Each row below holds a small network's activations on one input, seen along a few directions.
In each table, some parts of the input vary, and every possible input appears once, in random order.
Descriptions start from the smaller parts, as in this example, which fits no table here: one of 2 separate values, together with either a single point or one of 9 places along a line or (one of 5 places around a ring, together with one of 6 places along a line).
Shared parts are said once, and a part with two or three values counts as separate values.

Other details of the inputs vary at random and push rows far along two fixed directions, the same in every table; ignore that.
To show where, the next rows are all for the same input, with only those details redrawn:
[  6  23  20 -20 -34  10 -11  44 -16  -2  -1   9 -19  13]
[ -1  -8  -9   0   7  -1   2   5  18 -15  -7  16 -12 -15]
[-11  -9  19 -11 -12   8   6  12  20 -15  -6  10 -27 -12]
[  9  -7 -36  10  25  -9  -2   0  16 -15  -7  22   2 -17]
[-17 -25  10  -4   6   4  13  -7  37 -22  -8  12 -27 -26]
[-11  -9  19 -12 -12   8   6  12  20 -15  -6  10 -27 -12]
[ 22  17 -35   3   9  -7 -14  24 -10  -5  -4  22   8   1]

Table:
R1: [-10  -9   6   5  13  -5   9 -28   1  13   2 -15  12  -3]
R2: [-11 -11  30   1 -24   7  24  -9  18  -1 -11   6  -2   5]
R3: [  8  21  -2  -7  -4  -4 -23  21 -32  17  11 -21   4  12]
R4: [  1  -5 -22  11  23 -12  -2 -28  15  19  -2  10  29  -8]
R5: [  8  17 -27   7  23 -10 -16   0 -32  10   7 -23  19   8]
R6: [ 16  22 -27  -4   8 -12 -36  -1 -24  31  19  12  26  18]
R7: [  3  -7 -20  26  28  -5  16 -20  -1   7  -5 -11  32 -13]
R8: [ 26  11 -32  17   6  -7   5   1 -31 -17  -5  -9  13  24]
R9: [-18 -12  27   1  -3  12  10   7   5  -4   1 -29 -14 -17]
R10: [ 18  14 -29  19  13  -8   3   8 -33  -9  -5 -15  17  16]
R11: [ -2 -13  27  -2 -30   7  26 -15  20  -8 -12  12  -6  14]
R12: [-15  16  30 -21 -14   7 -16   0 -27  14  24 -31 -16  20]
R13: [ 37  23 -40  -1  -2  -7 -17  26 -18  -8  -4  28   8  16]
R14: [-20  -5  23 -23  -2   6 -13   4  21   3   6   2 -25 -20]
R15: [ -7 -18 -40   0  52 -15 -21 -38  34   2  16  21   0 -31]
R16: [  1  18   6 -12 -10  -2 -18 -11  -9  33  17   9  16  20]
R17: [  9   5  23  -8 -35   8   7  20 -19 -13  -1 -14 -21  25]
R18: [ -3 -16  29   3 -23   6  33 -20   4 -14  -9  -7  -8  16]
R19: [ -6 -29  -6  25  20  -6  34 -38  18 -13 -12  -5  11  -9]
R20: [ 21  30 -33   2  12  -2 -26  36 -19  11   2  12  20  -8]
R21: [  3  -6  27  -8 -37   8  11   7   2  -9  -8   8 -12  18]
R22: [-11  -9  19 -11 -12   8   6  12  20 -15  -6  10 -27 -12]
R23: [  8   4 -22  16  15  -3  -6   6  -4  12  -4   4  29 -11]
R24: [-10  14  37 -19 -23   6  -8 -10 -23  28  21 -17  -2  25]
R25: [  5   3 -27   1  27 -13 -24 -16 -13  14  22 -10   8   2]
R26: [-18 -22  -9  23  37   2  19 -24  14 -14  -5 -28   5 -28]
R27: [  1  12   4  -8  -8  -3 -19   9 -12  22   5   0  12   7]
R28: [ -7 -31 -10  18  17  -6  19 -26  30 -14 -13  11   5 -17]
R29: [ -6  -3  26  -3 -22   7  10  16 -10 -10  -2 -20 -20   8]
R30: [-23 -22  25   8   1  10  24 -22  36   5  -9  -2   6 -23]
Question: What is each input in this table made of?
Answer: one of 5 places along a line, together with either a single point or one of 5 places around a ring
Question: The inputs of R23 and R28 match in every part but the place on the line of 5. If R7 is changed in the same way as R23 into R28, which row does it become?
Answer: R19
Question: Which other rows does R1 become when the place on the ring of 5 takes its other values? List them by row number.
Answer: R3, R4, R5, R27
Question: List by row number the other rows that have the place on the line of 5 in common with R25.
Answer: R6, R12, R15, R16, R24

Table:
R31: [ -2  11  12  -8 -10   7 -12  19 -12   9   7 -10  -4  -1]
R32: [ 8 10 -7 -3 -5  1 -6 12  1  3 -4 11  4  3]
R33: [  8  11  -2  -7 -13   3 -10  14  -5  -1   2  10  -2  10]
R34: [  9  -5 -19  13  10  -9   3 -10  -5   0  -7  -2  17   4]
R35: [12  8 -8 -5 -6 -1 -8  8 -2 -1  2 10 -2  6]
R36: [ -1  11   5  -8  -8  -1 -14   6 -11  12   9   5   0  10]
R37: [-22 -20  14  -4   9   4   2 -15  21  -9   5 -10 -19 -17]
R38: [  4   3 -27   9  23 -12  -9 -10   3  11   1  11  19  -7]
R39: [  6   2   8   5 -13   3   3   8 -12   6  -1  -7  10   9]
R40: [-11  -4  11   3   3   3  14 -14   7  -1  -2 -10   1  -3]
R41: [ -1 -11   2   1  -1   0  11   0  11 -17  -5   5 -15  -6]
R42: [ 12  -7 -47  15  41 -19  -9 -25   7   5   5  15  20 -10]
R43: [  8   9   2  -5 -11   6  -5  15  -1   3   0  10   1   1]
R44: [  7   3 -16  13  16  -2   5 -11  -6   3   1  -3  19  -2]
R45: [  7   1  -3   6  -7  -2  -1   1 -14   2   0  -5   9  15]
R46: [ -7  -9  12  -3  -6   3  12   4  11 -16 -11   4 -16  -7]
R47: [ -9 -10   6  -5   8   1  -3  -7   9  -3   7 -10 -14 -10]
R48: [ 0  9  7 -7 -6  2 -9  8 -7 15  7  4  5  1]
R49: [ -5  -8   4   3   0   2  13   5  13 -13 -11   6 -10  -9]
R50: [  6  10   1  -9 -11   2  -7  12  -2   0  -3   9  -2   5]
R51: [ -5 -11   3   2  -1   2  10   1  11 -18  -6   7 -13  -5]
R52: [ -3  11  12 -13  -9   3 -13  16 -13   7   4 -10  -7   4]
R53: [-16 -23  18   7  -2   2  19 -18  21  -6  -8 -10  -5  -8]
R54: [ -1  15  16  -8 -14   5   2   5 -18   6   1 -11   1  14]
R55: [ -7  -7   9   0   3   3  12 -18   4  -3   4 -10  -6   1]
R56: [  4  10  -6   4   2   0   0  -4 -15   2   4  -5   9  12]
R57: [  4   3 -30  10  27  -9 -11  -3   0   4   1  -1  14 -11]
R58: [ -2   9   6 -11  -6  -2 -11   4  -8  13   4   3   2   5]
R59: [  8   7   2   1 -10   5   3  22  -7  -6  -6   7  -2   1]
R60: [-12 -26  16   4  -2   1  18 -23  17  -8  -2 -11 -12  -5]
Question: What is each input in this table made of?
Answer: one of 5 places along a line, together with either one of 2 separate values or one of 4 places along a line
Question: List by row number the other rows that have the place on the line of 5 in common with R53.
Answer: R32, R38, R40, R49, R57
Question: Which other rows does R50 become when the place on the line of 4 takes its other values? List them by row number.
Answer: R46, R52, R58
Question: Which other rows does R55 become when the choice among 2 separate values takes its other values? List them by row number.
Answer: R60

Table:
R61: [ -9  -9  -6  -4  15  -3   4 -12  23  -8  -4  11  -9 -16]
R62: [  8  -3 -20  11  14  -7  11  -3   7 -14 -12   8   5  -6]
R63: [ -1 -18  -7   2   9   1   6 -20  17 -15   2   5  -9  -6]
R64: [  5  18  14  -5 -18   6  -6   8 -20  21   7 -10  14  16]
R65: [  0 -12 -15  10  16 -11  -5 -17   1   8   1 -11  13  -2]
R66: [ 25  11 -45  15  27 -10 -13   3 -20   1   8   5  21  -1]
R67: [  6  -7 -20   9  16  -4   0 -14   3  -7   7   4   2  -2]
R68: [ -8 -24  -3   8   9  -9   4 -16  16  -4  -2   1  -3  -8]
R69: [  4   8  16 -14 -22  10  -3  20  -5  -6   5  -1 -19   7]
R70: [ 18   3 -30  12  12  -6  -3  -8   0   4  -3  18  24   2]
R71: [-20   4  39 -20 -16  10   0   8   1   4   5  -6 -22  -2]
R72: [-10 -12  -5  10  15   1  15  -8  15 -15 -11  -4  -2 -16]
R73: [ -6 -15  -2   6  16   1   5 -27  10  -3   8 -14  -3  -8]
R74: [  6  19   9  -3 -15   3   1  23 -27   3  -3  -7   2  12]
R75: [  3  -5 -17  14  15  -8  12 -12   1  -8  -6   4   8   1]
R76: [ 17  27  -9  -4 -10   6 -18  32 -29   4   8  -4   4  13]
R77: [-33  -4  51 -24 -21  17   6   7  18  -3   0 -10 -33 -10]
R78: [  8  17  11  -4 -22   5  -4  16 -16  14   5   5   8  17]
R79: [ -2  -1 -17   3  19 -10  -2 -15   5   1   3  11   5  -3]
R80: [ 12  -4 -31  14  21 -14 -11   2  -8   5  -1   3  17  -6]
R81: [-10  -8  33 -15 -30   6   0  17   8  -3  -5  -3 -24   1]
R82: [ 16  29  -4  -1 -15   7 -14  32 -24  15   1   3  18  11]
R83: [ -7 -15   1   9  13   2  10 -14  17   1  -1   3   6 -19]
R84: [-13 -24  13   2   3   6  19 -17  38 -10  -7   9 -10 -23]
R85: [ 14  30  -7 -13 -14  -3 -19  19 -26  11   4  12   7  23]
R86: [ 11  -1 -34  14  20 -11 -13   7  -3   2  -5   3  17  -8]
R87: [-15 -26  12   4   5   1  25 -25  27 -21 -12   1 -14 -10]
R88: [ 13  27  -2   0 -12  -1  -5  15 -37  13   1 -15  16  26]
R89: [-11 -10  35 -15 -32   5   0   7   5  -2  -3  -3 -21   9]
R90: [-22   5  40 -20 -18   8   0  -5  -1  11   8 -17 -16   6]
Question: The inputs of R77 and R86 match in every part but one. If R71 is changed in the same way as R77 into R86, which row does it become?
Answer: R80
Question: What is each input in this table made of?
Answer: one of 5 separate values, together with either a single point or one of 5 places around a ring
Question: Which other rows does R87 become when the place on the ring of 5 takes its other values? List them by row number.
Answer: R62, R72, R74, R75
Question: Which other rows does R67 become when the choice among 5 separate values takes its other values? List them by row number.
Answer: R68, R75, R78, R79

Table:
R91: [ -3  -7 -13   2  15  -5  -7 -16   8   2   8   4   3  -8]
R92: [-10 -13   4  -8   1   4   1   1  20 -12  -3  11 -20 -12]
R93: [ 11  11  -3   2 -10  -1  -1   5 -18   5   3  -5   9  18]
R94: [ 14  16  -9   0  -8   1  -2  19 -11  -4  -7  13   0   8]
R95: [ 10  25  10  -6 -19   6  -8  32 -31   6   4  -8   3  18]
R96: [  9  14  -5   4  -6  -4  -5   5 -24  11   3 -13  15  21]
R97: [ 22  -5 -51  24  28 -17   3  -7   2 -17 -11  19  19  -4]
R98: [-29 -15  38 -12 -10   8  11 -18  16   2   3 -16 -17  -8]
R99: [ -4 -12  -7   3  12  -4  -5  -9  18  -1   1  12   1 -14]
R100: [  8   5 -19  10  13  -5   0 -10  -3   4   3   3  16   2]
R101: [  4  15  31 -13 -43  10   0  28 -19   7  -2  -3  -7  21]
R102: [-19 -13  30 -13  -7   8   2   2  14  -5   5 -11 -26 -12]
R103: [  8  12  -6  -3   0   1  -9   2 -14   8   5   1   8   9]
R104: [ -7  -9  -2   7  18  -4   8 -22   6   4   1  -8   9  -5]
R105: [  7   3 -22   8  17  -4  -7   0  -6  -2  -1  -1  10  -7]
R106: [ -4  -9  -4   2   5   1   2  -9  15  -1  -5   8   0 -12]
R107: [  1 -17 -16  17  20  -4  11 -14   9 -14  -5  -7   4 -10]
R108: [-27 -14  39 -13  -7   5   4 -16  18   5   7 -15 -22 -10]
R109: [ -9 -11  13  -1  -5   5  11  -5  16  -3  -5   5  -5  -8]
R110: [ 18  24  -6  -9 -14   0 -11  30 -18   1  -4  12   0  12]
Question: What is each input in this table made of?
Answer: one of 4 places along a line, together with one of 5 places along a line
Question: Which other rows does R94 become when the place on the line of 5 takes its other values? List them by row number.
Answer: R95, R100, R104, R109
Question: Which other rows does R96 become when the place on the line of 4 takes its other values? List them by row number.
Answer: R98, R104, R108
Question: Which other rows does R105 become when the place on the line of 5 takes its other values? List them by row number.
Answer: R98, R103, R106, R110
